A small network was shown many inputs. Here are its activations along a few directions, one row for each input.
Each table varies a few parts of the input and shows all the possible inputs, shuffled.
Descriptions start from the smaller parts, as in this example, which fits no table here: one of 4 places along a line, together with either a single point or one of 9 places around a ring or (one of 2 separate values, together with one of 8 places around a ring).
Shared parts are said once, and a part with two or three values counts as separate values.
(in the rows, 128 means zero)

Other details of the inputs shift rows strongly along two fixed directions, in all tables alike. That doesn't count.

Rows:
x1: [143 120 133 128 136 150 128 157  98 111 132 171]
x2: [154 177  74 183  92 101 181 184 169 112 101  22]
x3: [124 129 145 122 111 108 139 123 124 157 159  98]
x4: [140 119 109 124 133  97 141 139 126 131 153 139]
x5: [100 131 151 117 109 154  88 120 141 160 125 122]
x6: [135 101 139 123 123 122 157 151  94 121 128 153]
x7: [ 85 140 158 133 112 170  95  76 161 138  62 122]
x8: [ 97  98 125 103 129 121 100  71 177 139 106 115]
x9: [ 96 115 156 131 112 140 132  84 119 146  79 132]
x10: [ 94 119 153 121 108 120 128  96 154 130  93 109]
x11: [133 124 153 121 122 106 148 131 128 141 162  83]
x12: [112 150 144 121 114 141  93 115 139 165 133 118]
x13: [147  93 101 101 155  96 122 124 122 131 173 164]
x14: [157 182 109 167 128 127 153 171 147  93 120  65]
x15: [154 121  99 113 171 128 114 136 141 102 163 134]
x16: [179 136  73 142 149  83 168 166 128 105 177  91]
x17: [100 157 138 145 101 160 103  93 148 146  71 126]
x18: [151 115 120 111 172 128 119 149 120 105 174 162]
x19: [154 180  99 197  84 124 200 177 136 109  61  16]
x20: [ 63 107 169 115  96 144 106  55 143 163  68 148]
x21: [140  98 146 109 143 113 147 129  80 129 157 185]
x22: [106 147 142 144 114 165 102  91 130 141  69 134]
x23: [130 133 140 122 110 106 137 127 125 162 155 103]
x24: [117  99 163 122 138 134 147 102 106 124 103 136]
x25: [105 149 155 124 119 148  99 108 156 151 124  89]
x26: [146 108  90 122 133 105 139 147 141 119 144 118]
x27: [131 148 136 154 110 119 171 128 138 117  96  68]
x28: [109 141 148 116 124 140  98 113 129 156 151 124]
x29: [142 122 127 124 137 139 121 166 107 105 147 168]
x30: [119 106 141 112 128 108 138 121 109 126 148 162]
x31: [152 125  92 115 160 124 103 137 132 121 159 155]
x32: [ 99 123 141 121 101 116 123 102 138 146 103 139]
x33: [144 113  99 106 169 128 103 128 125 116 171 168]
x34: [128 106 127 114 141 105 139 122 140 118 147 125]
x35: [135 132 129 122 145 131 120 141 108 112 157 170]
x36: [146 114 136 134 142 157 131 152  86 108 121 167]
x37: [ 77  99 166 101  91 134 101  90 145 178 113 123]
x38: [150 113 136 129 141 116 163 137  79 123 136 150]
x39: [147 130 134 128 150 140 132 139  90 112 156 173]
x40: [ 66 123 174 127 114 187  78  46 158 147  35 135]
x41: [136 117 115 112 159 128 110 136 115 118 169 177]
x42: [146 121 113 112 157 124 108 144 113 122 169 182]
x43: [136 148 131 151 135 153 133 126 106 116 109 130]
x44: [151 165  68 156 122 134 124 163 172 110 109  70]
x45: [135 159  93 154 117 140 123 162 160 116 107  93]
x46: [149 159 104 165  94 105 179 182 137 107 110  65]
x47: [138 102 118 114 147  97 143 135 110 123 175 158]
x48: [145 128 129 117 146 129 117 149  98 115 160 185]
Description of these inputs: one of 2 separate values, together with one of 4 places along a line, together with either a single point or one of 5 places along a line.
Question: Changing only the place on the line of 4 turns x36 into x22. The same change can be made to x46. Which row results?
Answer: x32
Question: Start at x45 and move only the place on the line of 4, one step at a time. The first step leads to x42. Which rows follow, in order?
Answer: x41, x18
Question: Change only the place on the line of 5 in x19. List by row number the other rows that result.
Answer: x2, x6, x26, x46
Question: List by row number the other rows that have the place on the line of 4 and the choice among 2 separate values in common with x47.
Answer: x3, x9, x16, x20, x30

Rows:
x49: [178 121  95 133 155  88 174 179 106  89 177 133]
x50: [146  77 143  96 157 121 135 141  64 125 181 213]
x51: [ 66  83 192  92 122 158  88  53 119 159  94 189]
x52: [115 192  97 171  85 124 131 122 187 139  71  41]
x53: [ 96 111 130 103 130 136  83  83 155 155 119 144]
x54: [111 160 105 172  80 131 150 123 175 126  42  49]
x55: [163 170 109 160 111  94 179 181 133 116 151  52]
x56: [149 160 106 159 114 134 143 163 129 118 111  96]
x57: [135 124 143 132 136 134 140 122 101 124 128 143]
x58: [154 100 123  98 168 115 118 150  93 112 195 201]
x59: [ 86 110 158 118 100 142 114  94 130 155  92 141]
x60: [ 92 116 178 119 112 144 120  90 123 145  97 135]
x61: [103 103 149 102 126 119 112 103 126 146 141 160]
x62: [121 125 118 121 126 122 115 109 148 144 133 113]
x63: [103 100 123 108 131 125 107  90 163 136 109 130]
x64: [119 179 103 164  88 119 138 124 189 145  88  16]
x65: [ 93 105 134  96 133 144  70  83 157 149 122 158]
x66: [181 137  90 127 171 118 134 184 116  96 198 128]
x67: [185 136 106 143 149 112 169 192  79 103 173 137]
x68: [ 94 118 158 113 133 172  83  89 132 134  95 174]
x69: [177 143  96 133 161 113 142 189 108  93 191 144]
x70: [176 129 104 130 151  94 163 173  94 108 192 138]
x71: [ 90 108 166 110 131 159  94  75 120 146  95 176]
x72: [150  77 146 103 175 123 148 137  70  97 164 204]
x73: [ 87 106 149 108 122 167  76  97 136 144  97 183]
x74: [155 171 117 164 127 139 150 155 123 105 111  90]
x75: [162 153 110 145 126 100 162 166 138 122 161  60]
x76: [ 99 170 137 165  63 136 145 120 168 151  54  38]
Question: What do these inputs look like to the network?
Answer: one of 4 places along a line, together with either a single point or one of 6 places along a line
Question: Changing only the place on the line of 4 turns x54 into x49. The same change can be made to x59. Which row results?
Answer: x61
Question: Start at x66 and move only the place on the line of 4, one step at a time. The first step leads to x69. Which rows follow, in order?
Answer: x73, x68
Question: Change only the place on the line of 6 in x74. List by row number the other rows that result.
Answer: x51, x57, x60, x68, x71
Question: List by row number the other rows that have the place on the line of 4 in common with x62.
Answer: x53, x63, x64, x65, x66, x75

Rows:
x77: [119 114 149 125 128 138 128 113 118 132 119 131]
x78: [138 142 103 136 137 134 115 146 132 121 135 131]
x79: [120 132 124 121 137 129 112 112 140 129 135 133]
x80: [123 149 138 147 105 128 143 124 134 140  98  90]
x81: [119 129 115 145 108 117 153 123 143 121  84 100]
x82: [120 137 128 126 108 118 120 129 145 143 138 104]
x83: [217 144 107 150 174  99 196 214  60  75 209 130]
x84: [138 122  98 135 126 106 144 133 150 119 123 109]
x85: [121 152 114 139 121 137 113 128 161 129 107 101]
x86: [121 122 133 112 127 121 115 115 136 144 138 128]
x87: [105  78 172  87 139 130 116 110  83 149 163 208]
x88: [118 161 129 155 105 147 130 128 150 123  77  90]
x89: [112  89 153  97 143 158  93 104  98 132 131 217]
x90: [121 120 129 117 133 130 116 112 142 135 135 121]
Question: What do these inputs look like to the network?
Answer: one of 2 separate values, together with either a single point or one of 6 places along a line
Question: Changing only the choice among 2 separate values turns x88 into x85. The same change can be made to x87. Which row results?
Answer: x82
